A small network was shown many inputs. Here are its activations along a few directions, one row for each input.
Each table varies a few parts of the input and shows all the possible inputs, shuffled.
A made-up example of a description, with smaller parts first: one of 3 separate values, together with either a single point or one of 11 places along a line or (one of 4 places along a line, together with one of 5 places around a ring).
Shared parts are said once, and a part with two or three values counts as separate values.
In the rows, zero is written as 128.

Other details of the inputs shift rows strongly along two fixed directions, in all tables alike. That doesn't count.

Table:
R1: [119 128 155  83 151 101 134 123 136 117 140 122]
R2: [ 63 134  87 162 107 174  80 168 135 133 127 166]
R3: [ 26 131 172  90 140 125  70 135 122 101 140 138]
R4: [175 125 159 120 139  97 164  95 130 139 115  94]
R5: [ 76  91 158 103 152 126  99 122 152 124 115 149]
R6: [ 77  97 173 113 143 133 102 106 135 120 116 144]
R7: [ 69 153  94 142  86 164  80 181  84 101 142 131]
R8: [175 159  68 156 110 148 143 150 121 132 157 142]
R9: [176 162  73 166 109 146 137 140 113 135 153 130]
R10: [174 119 156 119 140 102 175  99 137 137 107 110]
R11: [ 78 103 174 115 142 129  91 102 128 122 123 128]
R12: [181 141  65 157  98 150 134 151  90 125 147 109]
R13: [166 156  78 167 102 143 157 160 137 141 117 144]
R14: [116 110 164 104 142 109 144 117 144 128 108 135]
R15: [164 115 135 109 150  96 165 116 155 150 108 106]
R16: [177  98 143 118 149 108 167  99 147 143 114 128]
R17: [180 114 147 118 149 101 151  88 130 137 135  96]
R18: [111 169 103 164  95 152 112 153 108 122 140 132]
Each input here is: one of 2 separate values, together with either a single point or one of 8 places along a line.
- Changing only the choice among 2 separate values turns R3 into R9. The same change can be made to R14. Which row results? => R16

Table:
R19: [174 157  89 136 110 123 156 154 113 130 131 105]
R20: [203 107 113 132 133 113 176 111 131 146 111 105]
R21: [199 146 140 142 122 102 184 106 126 139 114 106]
R22: [ 47 109 140 156 115 171  62 129 124 124 122 159]
R23: [129 170  52 167  98 168 103 173 111 122 166 150]
R24: [ 90 121 163  93 141 111 126 130 143 122 115 136]
R25: [211 116 107 125 143 111 167 108 133 142 139 110]
R26: [124 100 176  66 175  86 136 100 151 122 134 118]
R27: [112 174  74 181  83 167 130 181 133 137 119 167]
R28: [129  80 169  68 173  90 120  95 129 122 134  92]
R29: [202 147 113 109 133  93 181 130 128 137 135  93]
R30: [200 135 131 150 136 114 180  92 143 154 122 119]
R31: [134  81 181  82 167  97 111  78 118 121 138  85]
R32: [ 73 132 163 102 142 124  90 114 113 110 151 123]
R33: [214 122 101 118 145 105 161 110 125 140 148  97]
R34: [ 91 121 159  94 148 111 124 126 149 122 122 143]
R35: [125 175  89 197  71 177 111 151  89 119 139 136]
R36: [153 154 116 179  94 152 136 122 106 130 124 125]
R37: [167 153  96 153 119 129 166 143 152 147 120 144]
R38: [119 157  69 180  80 172 120 179 111 128 119 153]
R39: [105  93 162 113 142 129  96 100 116 118 134 118]
R40: [ 48 128 123 122 127 156  69 152 128 107 150 165]
R41: [ 93 138 174 100 133 105 112 118 112 110 133 106]
R42: [204 138 130 141 136 112 178  94 130 145 131 114]
R43: [123 149  62 191  94 180 109 162 132 141 133 172]
R44: [ 87 111 164 106 142 115 126 128 150 129  97 133]
R45: [ 74 128 174 113 128 128  85 109 101 105 137 106]
R46: [120  95 180  81 177  91 141  95 172 137 115 130]
R47: [119 180  66 167  88 163 124 182 119 123 145 161]
R48: [208 116 104 119 134 105 168 117 116 139 130  83]
R49: [124 105 193  83 167  93 134  79 132 122 135 109]
R50: [ 44 114 125 126 112 160  72 155 111 109 127 147]
R51: [204 104 112 143 140 116 172 106 147 156 112 116]
R52: [104  90 165 120 142 131  98  97 124 124 124 126]
R53: [ 99 104 152 100 157 121 109 114 148 123 133 145]
R54: [119 170  93 211  72 181 115 145 109 134 120 149]
R55: [ 44 146 121 110 126 147  69 162 123 105 155 153]
R56: [ 77  98 150 106 147 133  90 119 138 121 130 150]
R57: [167 133  96 160 110 135 161 143 135 147 104 128]
R58: [204 149 108 109 140  93 179 126 133 137 143 100]
R59: [179 123  89 157 118 141 148 132 126 141 126 131]
R60: [ 38 135 136 126 111 152  85 164 125 110 113 158]
R61: [ 94 110 151  87 141 111 110 133 118 114 126 105]
R62: [100  91 150  99 148 122 105 117 127 119 130 125]
R63: [ 91 116 160  91 140 112 121 133 130 114 116 121]
R64: [119 114 203  83 153  83 140  90 128 117 118 100]
R65: [171 122  91 163 112 141 155 134 134 150 108 129]
R66: [ 73 105 151 112 152 132  96 121 158 127 126 158]
R67: [114 182  92 201  73 168 125 162 117 133 117 157]
R68: [175 150  91 147 123 132 157 140 141 140 135 143]
R69: [199 141 119 116 131  98 187 127 135 138 125 106]
R70: [ 41 125 130 123 110 154  78 164 113 106 123 146]
- What is each input in this table made of? => one of 4 places along a line, together with either one of 4 separate values or one of 9 places around a ring
- Changing only the place on the line of 4 turns R19 into R60. The same change can be made to R28. Which row results? => R59
- Changing only the place on the line of 4 turns R65 into R20. The same change can be made to R43. Which row results? => R56
- List by row number the other rows that have the place on the line of 4 in common with R26. => R25, R35, R39, R40, R47, R49, R50, R62, R63, R64, R69, R70
- Start at R30 and move only the place on the line of 4, one step at a time. The first step leads to R42. Which rows follow, in order? => R49, R32

Table:
R71: [ 55 140 135 122 132 136  90 144 147 122 129 144]
R72: [ 97  88 185  46 175  79 139 120 149 121 113 118]
R73: [173 110  98 144 120 136 149 134 134 132 122 125]
R74: [171 113 110 163 105 136 150 128 123 139 111 127]
R75: [174 127 111 165 116 134 139 117 115 136 118 125]
R76: [ 35 171  87 166  79 184  43 201 115  96 141 171]
R77: [ 24 148  91 182  89 206  62 171 127 129 123 189]
R78: [164 145 116 158 113 126 142 119 109 144 135 104]
R79: [161 143 115 142 103 128 154 123  92 133 126  99]
R80: [176 105  91 132 126 127 149 139 133 136 129 129]
R81: [165 155 124 144 119 129 168 124 133 129 129 142]
R82: [ 99  68 178  64 185  96 124  90 164 145 117 129]
R83: [177 139 113 142 127 134 141 115 121 127 152 124]
R84: [162 126 109 166 117 140 154 115 137 161 108 137]
R85: [163 142 104 123 119 128 154 128 102 126 138  97]
R86: [176 148 115 145 114 121 139 139 130 124 123 112]
R87: [166 143 106 140 129 127 142 124 120 137 147 102]
R88: [179 120  93 135 137 126 138 128 124 133 137 127]
R89: [110  89 209  77 171  99 115  73 135 113 135 111]
R90: [166 137  97 112 124 119 153 134 101 130 145 101]
R91: [ 28 167  93 160  74 194  64 179  81 101 142 150]
R92: [169 147 109 122 131 116 167 133 136 132 143 146]
R93: [167 153 117 134 126 125 167 127 137 128 136 142]
R94: [161 145 118 147 108 123 169 144 123 139 103 125]
R95: [159 154 114 161 115 119 154 126 138 149 116 121]
R96: [108  94 211  77 158  76 111  96 142 115 107 102]
R97: [ 98  72 187  73 182 103 126  82 165 141 109 124]
R98: [180 140 100 124 126 107 138 148 133 127 137 116]
R99: [174 141 123 161 111 133 142 110 111 133 140 126]
R100: [ 95  93 203  63 167  89 142 107 147 119  98 111]
R101: [179 134 106 130 132 125 141 120 120 131 159 128]
R102: [176 125 100 147 131 135 139 122 125 130 130 123]
R103: [ 62 133 145 129 125 146  81 132 115 117 140 124]
R104: [ 94 102 200  77 175  84 126  89 163 129 111 106]
R105: [ 57 130 140 107 126 139 106 161 132 111 115 148]
R106: [ 69 115 141 135 128 154  77 130 120 109 124 146]
R107: [ 61 139 166 127 119 135 108 128 127 113 123 165]
R108: [172 113 105 154 114 140 150 130 130 133 116 125]
R109: [ 56 136 127 112 137 128  89 150 146 126 137 149]
R110: [ 63 128 127 111 134 137  78 144 116 120 155 132]
- What is each input in this table made of? => one of 4 places along a line, together with either one of 4 separate values or one of 6 places along a line
- Changing only the place on the line of 4 turns R98 into R96. The same change can be made to R90. Which row results? => R79
- Which other rows does R80 become when the place on the line of 6 takes its other values? List them by row number. => R82, R88, R90, R101, R110
- List by row number the other rows that have the place on the line of 4 in common with R89. => R77, R81, R86, R91, R100, R103, R104, R106, R108
- Which other rows does R96 become when the choice among 4 separate values takes its other values? List them by row number. => R94, R95, R107

Table:
R111: [131 138 129 136 123 129 132 129 134 131 125 129]
R112: [133 130 117 131 132 132 125 127 129 131 134 128]
R113: [135 123 121 135 125 131 125 129 126 127 128 126]
R114: [133 126 116 130 130 133 125 129 128 132 130 124]
R115: [131 132 128 137 123 132 135 124 126 130 125 134]
R116: [132 126 120 129 125 128 133 134 130 131 125 135]
R117: [135 129 129 136 123 134 129 126 127 127 128 132]
R118: [133 126 123 134 124 130 131 132 129 128 121 131]
R119: [132 135 118 122 125 128 129 136 117 122 135 118]
R120: [131 142 127 128 122 127 130 128 113 122 138 119]
R121: [130 128 127 137 122 132 134 126 124 131 121 131]
R122: [131 130 123 134 125 127 132 134 131 129 120 130]
R123: [134 130 117 130 130 128 124 129 129 132 136 130]
R124: [133 133 129 136 123 131 131 127 128 128 124 134]
R125: [132 132 124 138 127 132 126 121 123 132 133 126]
R126: [134 125 127 136 121 134 129 128 125 128 125 128]
R127: [133 126 116 129 129 128 124 131 128 133 133 126]
R128: [128 132 127 137 123 130 135 129 127 133 120 129]
R129: [129 136 128 137 125 130 135 127 128 132 124 133]
R130: [135 133 125 136 126 131 122 124 126 130 132 126]
R131: [130 130 120 130 128 130 134 135 132 132 122 131]
R132: [133 123 119 129 125 131 131 133 129 130 129 133]
R133: [132 125 124 137 124 134 128 124 122 131 129 125]
R134: [131 132 127 135 123 129 132 132 129 132 119 129]
R135: [134 128 119 130 130 134 128 128 129 128 134 131]
R136: [134 128 119 130 128 130 127 130 129 130 136 133]
R137: [134 127 121 130 128 135 132 129 130 127 131 134]
R138: [135 126 125 136 123 133 125 126 124 129 127 125]
R139: [129 132 120 130 127 130 134 134 135 132 124 128]
R140: [132 130 121 129 127 128 133 133 132 130 128 139]
R141: [134 127 121 129 127 131 131 131 130 129 133 136]
R142: [  9 112 169 109 132 148  56 131 123 105 132 155]
R143: [133 123 119 130 127 135 131 131 128 128 127 131]
R144: [128 138 128 137 124 130 135 127 131 132 127 129]
R145: [135 130 121 135 129 129 123 127 128 128 133 127]
R146: [130 132 124 134 124 128 132 134 134 130 123 126]
R147: [  8 112 170 105 133 144  58 139 130 101 124 162]
R148: [133 139 120 121 125 123 129 136 119 122 141 124]
R149: [133 128 127 135 121 131 131 129 127 130 120 130]
R150: [131 137 125 128 120 128 130 130 112 124 134 116]
R151: [133 140 120 122 127 128 130 134 119 121 139 122]
R152: [143 102 162  99 156 101 137  99 139 127 126 112]
R153: [134 142 128 127 121 126 127 131 116 121 137 119]
R154: [131 128 122 137 125 132 125 123 122 133 129 122]
R155: [133 135 122 126 122 125 127 135 116 120 134 117]
R156: [131 134 121 129 128 126 134 135 134 132 128 137]
R157: [131 125 126 137 122 135 132 125 123 130 126 128]
R158: [132 135 118 121 124 124 129 138 117 124 137 120]
R159: [ 50 120 148 110 131 135  87 142 136 118 126 146]
R160: [131 136 125 134 125 127 132 132 136 129 127 130]
R161: [134 128 123 136 125 131 122 126 124 132 128 122]
R162: [141  98 156  95 158 104 139 101 138 130 123 110]
R163: [134 123 123 134 124 132 129 131 127 126 126 129]
R164: [127 134 127 137 122 130 135 129 130 134 123 126]
R165: [130 130 120 129 127 126 133 137 132 133 124 133]
R166: [133 137 126 127 120 127 127 133 114 122 133 115]
R167: [132 130 121 130 128 132 134 131 132 129 126 137]
R168: [132 129 128 137 123 134 133 123 124 129 130 132]
R169: [146  89 200  57 180  66 148  78 139 120 125  86]
R170: [133 123 117 129 127 130 127 132 127 131 132 129]
R171: [131 126 120 130 127 133 133 132 130 130 123 133]
R172: [132 134 125 135 126 127 132 132 132 128 124 134]
R173: [132 136 129 136 124 129 132 130 130 130 123 133]
R174: [129 136 122 130 129 130 134 133 137 131 128 132]
R175: [135 127 125 135 125 132 129 129 129 125 129 133]
R176: [130 134 127 135 122 129 131 131 132 132 122 125]
R177: [130 136 121 129 127 126 134 135 137 132 130 134]
R178: [134 126 119 135 127 130 122 129 126 130 129 123]
R179: [143  86 195  63 184  73 155  80 155 132 113 102]
R180: [135 130 127 136 124 133 125 124 126 128 131 129]
- What is each input in this table made of? => one of 2 separate values, together with one of 5 places along a line, together with either a single point or one of 6 places along a line
- Changing only the place on the line of 5 turns R126 into R163. The same change can be made to R176. Which row results? => R146
- Changing only the place on the line of 5 turns R134 into R165. The same change can be made to R173. Which row results? => R156
- List by row number the other rows that have the place on the line of 5 and the choice among 2 separate values in common with R151. => R112, R135, R137, R167, R174, R179
- Which other rows does R164 become when the choice among 2 separate values takes its other values? List them by row number. => R144
- List by row number the other rows that have the place on the line of 5 and the choice among 2 separate values in common with R117. => R111, R124, R130, R153, R173, R180
- Which other rows does R141 become when the place on the line of 6 takes its other values? List them by row number. => R123, R136, R140, R156, R177
- Which other rows does R133 become when the place on the line of 5 takes its other values? List them by row number. => R113, R138, R162, R170
- Which other rows does R116 become when the place on the line of 5 takes its other values? List them by row number. => R118, R121, R149, R171
